These are the activations of a small network on made-up records, seen along a few directions, one row for each record.
Each row is followed by the record's values for the fields Sez, Meral, Vinid, Tifa.
A field that a record lacks is left out.
The largest differences between rows may come from other fields.
In the rows, 500 means zero.
Random noise pushes rows far along 8 fixed directions. That doesn't count. These rows show it; they differ only by the noise:
[599 587 426 576 674 383 486 539 573 631 634 303 429 351 505 493 569 251
 607 489 439 628]
[471 576 434 859 454 389 430 543 248 494 788 628 243 491 451 420 582 671
 543 411 599 533]
[533 651 384 676 577 529 527 598 533 564 512 353 490 514 273 463 580 348
 500 543 494 480]
[458 404 593 419 419 602 353 498 420 508 402 496 523 530 571 339 530 422
 542 394 718 568]
[596 484 554 479 493 393 541 341 511 480 606 533 523 543 665 671 457 664
 556 426 497 509]
[607 563 471 455 622 491 531 421 690 547 527 368 585 412 515 569 534 397
 526 454 426 577]
[566 568 441 518 686 347 512 529 620 617 519 288 506 411 513 625 495 248
 638 657 450 572]
[473 603 583 349 332 373 776 366 434 349 652 442 534 281 275 425 694 681
 360 407 522 647]
[449 469 584 445 385 700 525 479 480 503 325 466 805 660 280 571 522 474
 528 548 765 338]
[542 478 604 514 380 318 594 385 291 475 739 542 453 487 566 578 543 690
 573 387 612 530]

[575 568 397 617 726 590 446 390 813 654 762 472 621 157 455 558 622 387
 547 312 399 578] | (Sez c1; Vinid f4; Tifa z2)
[444 586 338 764 648 357 511 503 658 428 584 622 411 380 465 639 435 631
 472 680 268 561] | (Sez c1; Vinid f3; Tifa z2)
[391 291 641 352 402 589 537 521 382 524 541 507 588 473 530 429 607 364
 652 484 750 538] | (Sez c1; Vinid f5; Tifa z1)
[338 407 655 210 405 303 592 508 448 472 465 446 508 294 578 441 459 441
 477 593 519 693] | (Sez c1; Vinid f2; Tifa z2)
[389 416 491 541 419 564 421 475 512 374 414 681 460 521 621 401 512 649
 432 454 500 577] | (Sez c1; Vinid f3; Tifa z1)
[510 492 413 642 635 501 447 550 558 672 618 468 612 357 355 579 542 290
 669 550 554 491] | (Sez c1; Vinid f3; Tifa z1)
[551 602 481 556 598 649 491 377 661 561 548 529 668 447 345 551 579 495
 494 424 507 444] | (Meral j2; Vinid f2; Tifa z2)
[403 542 415 488 634 638 415 463 719 443 435 566 612 399 358 499 581 522
 409 596 496 491] | (Meral j2; Vinid f4; Tifa z1)
[632 554 486 392 599 413 370 359 645 558 447 479 409 436 741 539 393 473
 525 404 359 592] | (Sez c1; Vinid f2; Tifa z2)
[433 478 532 321 562 279 526 374 593 503 490 473 562 216 530 588 462 478
 536 665 498 676] | (Sez c2; Vinid f3; Tifa z2)
[547 573 456 572 664 358 535 414 569 542 614 432 474 435 595 793 436 454
 655 654 439 488] | (Sez c2; Vinid f2; Tifa z2)
[538 455 561 370 482 411 625 483 428 417 545 422 417 441 559 438 531 507
 513 429 509 585] | (Sez c1; Vinid f3; Tifa z2)
[663 555 471 536 661 573 589 370 661 631 786 395 684 354 422 702 616 433
 603 307 444 504] | (Sez c1; Vinid f3; Tifa z2)
[412 482 449 542 572 704 370 570 694 522 305 600 622 501 506 546 420 461
 503 615 515 503] | (Sez c1; Vinid f2; Tifa z1)
[458 500 566 353 381 532 497 577 509 421 145 444 500 688 487 467 399 540
 382 618 558 417] | (Sez c1; Vinid f1; Tifa z2)
[609 350 537 269 614 553 593 440 807 524 412 342 740 483 728 655 420 373
 577 494 337 503] | (Sez c1; Vinid f4; Tifa z1)
[425 430 525 484 381 603 407 459 463 396 508 688 516 566 595 418 463 639
 458 403 607 467] | (Sez c1; Vinid f4; Tifa z1)
[378 508 503 598 468 300 506 578 332 450 597 616 280 434 448 484 507 624
 502 687 497 562] | (Meral j1; Vinid f5; Tifa z1)
[326 558 546 296 394 400 515 383 584 269 263 526 428 442 461 484 436 679
 351 767 452 594] | (Meral j2; Vinid f2; Tifa z2)
[498 408 578 375 554 587 504 427 695 520 409 528 687 430 580 648 431 552
 531 541 525 493] | (Sez c1; Vinid f5; Tifa z2)
[554 504 507 475 602 602 333 363 729 567 388 584 682 574 664 654 350 562
 493 488 449 450] | (Meral j2; Vinid f2; Tifa z2)
[443 454 533 464 506 485 433 594 347 587 496 468 533 465 419 422 523 307
 621 637 681 501] | (Meral j2; Vinid f5; Tifa z1)
[434 357 556 467 566 468 317 469 497 760 640 527 713 199 484 530 487 327
 647 447 699 617] | (Sez c2; Vinid f3; Tifa z2)
[492 485 512 532 535 492 534 379 643 497 598 641 644 360 433 706 538 603
 541 516 533 488] | (Sez c1; Vinid f1; Tifa z1)
[462 501 549 258 396 583 703 397 633 372 296 513 713 553 354 553 547 610
 384 538 497 471] | (Sez c1; Vinid f3; Tifa z1)
[623 480 472 566 662 497 389 517 495 496 493 481 352 638 776 517 416 498
 582 491 425 453] | (Meral j1; Vinid f5; Tifa z2)
[590 403 591 239 671 371 609 333 682 565 556 344 713 279 608 765 491 324
 687 553 461 583] | (Sez c1; Vinid f3; Tifa z2)
[553 608 408 433 566 507 467 389 631 377 613 508 347 246 519 354 658 531
 415 333 382 705] | (Sez c1; Vinid f3; Tifa z1)
[508 528 363 734 564 408 610 703 510 667 516 380 439 668 442 594 377 375
 507 648 271 365] | (Sez c1; Vinid f2; Tifa z2)
[654 374 500 517 670 354 452 426 533 719 757 428 656 416 772 862 429 296
 826 561 528 487] | (Sez c1; Vinid f1; Tifa z1)
[464 415 498 413 540 540 417 517 622 488 353 496 615 400 572 523 469 396
 520 619 514 551] | (Sez c1; Vinid f3; Tifa z1)
[454 449 580 434 428 316 555 429 389 422 584 494 340 491 676 572 436 565
 579 546 488 547] | (Sez c1; Vinid f2; Tifa z2)
[792 618 460 451 552 457 542 600 382 646 597 211 340 556 499 322 582 216
 548 213 471 475] | (Sez c1; Vinid f3; Tifa z1)
[420 486 391 491 595 362 436 606 642 511 356 433 244 347 672 289 453 378
 402 647 295 765] | (Sez c1; Vinid f5; Tifa z2)
[613 451 491 574 622 410 404 500 517 678 592 517 484 439 658 579 409 449
 599 417 463 557] | (Sez c1; Vinid f3; Tifa z2)
[561 682 393 556 483 614 634 574 581 466 467 365 528 479 180 422 622 423
 361 461 403 428] | (Sez c1; Vinid f1; Tifa z1)
[420 661 386 543 496 396 751 585 563 314 383 427 454 483 218 507 507 570
 342 766 333 525] | (Sez c1; Vinid f3; Tifa z2)
[622 516 517 434 498 412 706 484 467 679 674 345 659 472 472 696 532 443
 603 417 406 426] | (Sez c1; Vinid f2; Tifa z1)
[519 519 460 483 498 375 459 544 415 507 498 522 401 533 574 445 448 488
 518 513 479 532] | (Sez c1; Vinid f3; Tifa z1)
[619 418 762 157 361 501 678 335 439 520 478 334 777 559 484 683 492 440
 601 448 622 393] | (Meral j1; Vinid f2; Tifa z2)
[465 603 351 551 656 698 566 558 729 493 329 390 751 517 166 651 563 326
 531 729 498 351] | (Sez c1; Vinid f3; Tifa z1)
[509 688 379 747 523 408 413 621 323 496 583 461 212 559 412 400 617 480
 477 528 490 496] | (Meral j2; Vinid f3; Tifa z1)
[489 357 661 326 384 343 392 560 334 659 441 402 535 475 613 441 489 263
 603 518 658 570] | (Meral j1; Vinid f1; Tifa z1)
[490 407 525 716 457 598 408 615 409 643 545 571 592 702 507 484 438 433
 581 379 609 341] | (Sez c1; Vinid f4; Tifa z2)
[486 498 554 414 496 313 566 356 415 437 526 495 536 481 577 748 463 617
 585 644 579 440] | (Sez c2; Vinid f3; Tifa z2)

Which values does each new row have?
[603 519 315 730 550 545 429 525 525 430 539 669 187 665 723 352 419 687
 374 377 255 513] | (Sez c1; Vinid f5; Tifa z1)
[489 615 359 774 467 582 512 586 445 538 552 596 453 601 242 487 550 616
 451 470 490 386] | (Sez c1; Vinid f3; Tifa z1)
[613 335 660 282 470 636 492 517 474 680 560 392 699 417 573 411 557 296
 567 291 611 562] | (Meral j1; Vinid f5; Tifa z1)
[532 393 592 398 428 383 505 542 409 634 398 448 613 688 616 670 316 398
 555 561 557 384] | (Sez c1; Vinid f1; Tifa z2)
[633 447 607 473 329 430 587 390 309 492 552 549 472 797 699 657 425 700
 538 349 561 331] | (Sez c1; Vinid f1; Tifa z2)
[630 540 510 316 559 598 376 447 658 572 442 382 597 406 570 397 522 299
 469 341 458 596] | (Meral j2; Vinid f1; Tifa z1)
[633 549 542 454 353 743 554 435 530 545 417 445 726 758 352 442 501 626
 332 220 514 305] | (Meral j2; Vinid f4; Tifa z2)
[342 373 558 596 422 709 362 485 455 547 544 704 707 492 461 501 546 545
 637 467 798 433] | (Sez c1; Vinid f2; Tifa z1)
[469 600 464 666 434 469 502 673 247 484 481 456 306 639 364 397 526 476
 521 588 498 425] | (Meral j1; Vinid f2; Tifa z1)
[355 507 474 507 627 433 540 578 685 494 494 481 571 293 406 564 529 376
 560 734 487 570] | (Sez c1; Vinid f4; Tifa z1)
[529 530 485 559 491 302 668 421 451 466 768 612 418 395 467 636 532 729
 461 431 379 536] | (Sez c1; Vinid f3; Tifa z1)
[497 373 565 462 348 716 510 509 379 451 546 605 505 588 497 312 589 587
 423 166 584 500] | (Sez c1; Vinid f3; Tifa z1)
[381 426 501 588 459 341 571 526 465 634 605 535 648 440 448 706 457 478
 660 700 538 452] | (Sez c1; Vinid f2; Tifa z1)
[508 555 488 619 410 457 743 500 438 476 636 529 569 586 283 596 503 709
 342 555 387 385] | (Meral j1; Vinid f5; Tifa z2)
[684 527 476 324 560 428 586 573 507 645 420 224 516 547 625 473 464 185
 557 478 365 529] | (Sez c1; Vinid f2; Tifa z1)
[621 497 457 536 700 517 522 410 701 646 739 448 624 416 614 775 501 412
 699 437 397 499] | (Sez c1; Vinid f2; Tifa z1)
[586 624 464 382 503 566 675 526 591 463 400 289 487 611 371 434 530 380
 420 512 318 479] | (Meral j2; Vinid f2; Tifa z1)
[557 518 505 311 571 577 620 548 650 614 457 283 654 469 471 492 537 250
 552 468 447 495] | (Sez c1; Vinid f2; Tifa z1)
[470 480 527 447 554 545 651 409 630 403 505 485 697 412 379 686 545 546
 523 579 479 462] | (Sez c1; Vinid f3; Tifa z2)
[532 480 589 383 423 456 568 404 353 475 678 509 586 385 490 447 591 552
 521 305 607 562] | (Sez c1; Vinid f3; Tifa z2)
[568 474 587 590 444 427 618 553 268 581 811 420 461 395 434 489 623 510
 617 310 609 522] | (Sez c1; Vinid f3; Tifa z2)
[430 503 428 666 506 440 408 508 433 445 544 602 359 487 520 449 476 611
 510 496 504 541] | (Sez c1; Vinid f3; Tifa z2)
